Each row below is a small network's average activation on inputs in which a field has the value named, seen along a few directions.
Related values have similar rows: they may be neighbours, one step apart, or belong to one group.
In the rows, 500 means zero.
Strong random noise was added to every row along 5 fixed directions; ignore it. To show where, here is one row again and again, with new noise each time:
[379 361 392 302 691 312 407 404 522 507 457 512 327 371 624 518 621 632
 617 361]
[548 458 585 482 729 607 484 704 407 551 597 556 620 390 622 242 547 347
 725 496]
[387 456 444 411 406 367 531 348 669 526 300 561 325 534 497 664 636 575
 375 465]
[197 397 710 554 455 551 493 526 750 486 160 707 398 605 492 510 727 401
 441 452]
[461 403 447 442 606 575 440 606 553 375 416 257 283 515 314 409 643 277
 636 406]
[537 539 588 549 396 495 614 449 640 577 387 591 496 533 577 553 651 509
 408 536]
[162 349 555 410 590 582 404 663 574 472 264 691 438 552 384 390 533 251
 551 477]


Values of NUBOM:
vezo: [493 527 869 706 663 666 506 701 558 321 421 575 574 548 599 373 693 323
 547 360]
samiz: [240 504 377 424 247 472 475 373 602 491 261 451 344 579 160 587 422 363
 384 579]
zoka: [574 602 338 585 100 492 549 360 536 682 520 491 543 635 352 608 214 531
 268 713]
gofu: [ 97 432 560 372 492 625 352 868 471 436 164 889 606 688 210 424 272  20
 408 594]
dokam: [627 546 308 568 306 546 512 267 582 500 608 260 366 447 307 577 534 632
 476 561]
kogo: [440 528 528 573 356 490 644 250 707 596 363 692 415 550 613 705 628 586
 332 523]
mozez: [272 267 571 498 939 659 212 769 285 322 657 393 568 406 484 243 432 500
 822 319]
kanef: [409 505 538 476 468 548 411 592 461 387 448 515 462 624 340 606 394 437
 365 462]
zegi: [877 683 695 723 397 655 645 655 293 526 811 316 854 558 590 362 407 487
 485 579]
zadil: [597 524 518 583 579 431 513 424 425 494 734 338 577 458 658 449 470 884
 589 478]
vuk: [369 343 652 458 821 385 385 465 554 476 445 528 429 337 792 378 787 614
 781 297]
vup: [400 429 682 809 434 718 480 586 568 383 513 487 540 556 383 380 460 534
 561 505]
tobi: [299 580 772 599 500 593 514 736 459 506 344 867 732 638 595 439 412 329
 433 539]
voda: [666 541 430 367 623 488 505 600 313 573 663 668 696 380 611 445 317 339
 568 634]
The values of NUBOM form a ring.
Question: Going along NUBOM from voda by way of its neighbour gofu, in what order are samiz, dokam, kanef, vuk met?
Answer: kanef, dokam, samiz, vuk
Question: Name the neighbours of vup, in listed order.
Answer: zoka, zadil

Values of LABE:
kur: [268 335 176 166 644 362 299 566 391 303 403 457 223 484 231 617 293 316
 480 412]
peb: [327 401 267 150 670 213 364 381 437 541 392 549 351 397 561 599 490 563
 528 415]
pep: [568 460 244 191 692 273 439 335 418 438 573 372 302 355 531 631 595 620
 553 355]
tifaz: [483 500 726 789 391 719 526 467 745 409 395 405 447 534 403 430 669 467
 530 512]
nuta: [366 436 579 521 523 607 494 735 460 417 401 642 602 676 399 434 347 324
 458 531]
tagak: [722 608 544 638 380 670 623 572 476 627 619 549 634 459 537 386 493 348
 535 671]
mav: [901 614 488 688 499 571 635 501 486 566 734 219 523 391 555 330 635 595
 673 570]
ninu: [633 452 782 700 778 637 470 595 331 526 847 530 802 297 875 213 555 722
 774 412]
botuv: [531 494 678 674 476 554 475 480 643 377 456 361 389 599 501 614 651 614
 432 363]
baf: [414 436 239 223 752 314 410 409 399 599 534 583 436 308 620 555 448 563
 591 441]
muvu: [595 609 512 553 350 517 688 474 520 695 509 642 627 507 598 484 507 472
 435 658]
sut: [ 47 382 430 439 398 509 384 512 471 553 385 738 566 598 324 432 228 505
 418 542]
mose: [456 563 721 575 371 496 559 538 629 457 280 624 545 645 513 557 661 345
 391 490]
ponak: [419 568 772 608 497 757 448 875 292 584 613 778 950 597 510 244 163 272
 539 683]
The values of LABE form a ring.
Question: Going along LABE from tifaz by way of its neighbour sut, in what order are kur, peb, tagak, botuv met?
Answer: botuv, kur, peb, tagak
Question: What is the length, in steps, of the shortest route from ponak to mose?
Answer: 4

Values of BEZAN:
nasi: [479 485 513 559 512 476 517 401 581 474 433 590 431 435 617 609 632 437
 451 451]
mot: [535 429 427 437 479 519 487 499 500 518 490 417 462 441 419 373 476 270
 614 578]
vos: [529 501 510 332 642 495 521 594 376 485 530 600 622 455 596 488 419 388
 536 522]
beda: [336 436 556 491 431 403 558 534 568 593 343 604 444 556 607 515 573 610
 425 457]
vib: [452 583 618 563 273 484 583 479 565 660 452 623 621 690 484 528 403 582
 315 586]
lapip: [421 521 679 508 479 410 508 494 463 663 511 902 723 521 806 594 325 769
 408 487]
koni: [506 458 503 465 572 552 431 421 495 437 606 489 442 372 473 554 576 567
 572 371]
gidob: [412 520 765 542 619 643 366 644 410 474 532 666 721 501 573 342 499 337
 529 501]
pogef: [528 538 674 571 595 480 597 703 456 557 485 870 770 529 736 437 443 531
 492 547]
kidu: [472 314 498 548 591 535 431 532 586 362 356 534 404 518 488 458 504 441
 522 505]
lezab: [388 389 579 588 535 532 448 432 572 526 526 550 487 475 591 445 619 738
 616 486]
pesuv: [490 593 625 565 566 543 487 460 455 489 530 340 610 482 586 423 667 522
 643 424]
fiti: [187 297 482 495 735 477 363 606 600 470 373 581 332 469 518 357 599 519
 691 412]
dibo: [138 443 544 525 470 660 417 487 599 449 305 537 389 513 256 438 563 345
 462 452]
digu: [693 551 548 654 518 537 493 525 489 457 654 493 578 408 603 470 442 653
 517 537]
babov: [494 648 542 468 361 374 621 419 550 628 421 582 514 561 527 591 585 511
 398 569]
The values of BEZAN form a network in which each value has 4 neighbours.
Question: Name the neighbours of babov, in listed order.
Answer: mot, vos, beda, pesuv
Question: Name the neighbours of lezab, in listed order.
Answer: vib, fiti, dibo, digu
Question: What is the length, in steps, of the shortest route from kidu to gidob?
Answer: 3
